Each row below is a small network's average activation on inputs in which a field has the value named, seen along a few directions.
Values that are neighbours, or in one group, have similar rows; names and order tell nothing.
(in the rows, 500 means zero)
Strong random noise was added to every row along 3 fixed directions; ignore it. To show where, here is one row again and again, with new noise each time:
[493 544 543 435 376 434 623 466 344 589 421 404 419 493]
[541 414 462 556 674 551 385 466 429 419 582 680 646 478]
[586 502 422 442 552 388 517 467 337 445 482 415 562 427]
[615 477 360 378 594 356 515 365 369 388 534 400 632 415]
[524 478 512 558 563 513 458 550 364 497 488 576 533 475]


Values of Z:
z6: [413 445 551 503 441 527 534 564 497 581 553 520 522 590]
z1: [565 491 522 281 396 476 572  88 695 380 665 488 578 462]
z5: [497 466 499 361 541 462 495 467 689 496 586 509 569 539]
z4: [588 526 567 399 384 446 514 405 486 483 498 418 428 486]
z8: [449 560 383 680 579 506 424 654 615 454 453 444 426 406]
z3: [522 563 503 502 631 505 474 662 668 396 490 461 529 390]
z7: [530 465 535 550 521 565 471 574 415 487 452 566 480 565]
z2: [498 582 370 576 435 347 596 629 373 633 354 270 406 482]
z9: [423 612 478 485 305 473 577 570 527 575 336 257 323 582]
Z is arranged as a 3 by 3 grid.
List every value one step from z4, in the order listed.
> z1, z5, z7
List every value one step from z2, in the order listed.
> z6, z9
A value of Z combines one of 3 hidden first parts with one of 3 second parts; all combinations occur once.
Changing only the second part turns z1 into z3. z4 has the same second part as z1; what does that change turn z4 into?
> z5

Values of N:
n8: [596 571 303 502 759 419 297 650 739 312 608 355 615 341]
n4: [601 443 338 492 664 332 472 640 352 414 434 409 688 497]
n6: [681 333 419 525 820 585 263 475 375 282 646 778 669 480]
n3: [654 571 513 632 714 460 332 734 493 304 512 518 549 208]
n5: [590 467 175 630 789 461 289 454 623 314 529 493 673 439]
n2: [497 531 374 814 690 517 321 962 371 583 401 494 520 518]
n1: [408 440 690 600 356 542 512 596 320 616 445 628 456 609]
n7: [567 415 286 566 746 428 402 527 418 226 554 504 674 356]
n9: [655 431 641 513 671 658 312 455 483 318 645 779 693 451]
N is arranged as a 3 by 3 grid.
List every value one step from n3, in the order listed.
> n8, n7, n9
List every value one step from n1, in the order listed.
> n4, n6
A value of N combines one of 3 hidden first parts with one of 3 second parts; all combinations occur once.
Changing only the second part turns n6 into n5. n9 has the same second part as n6; what does that change turn n9 into?
> n8
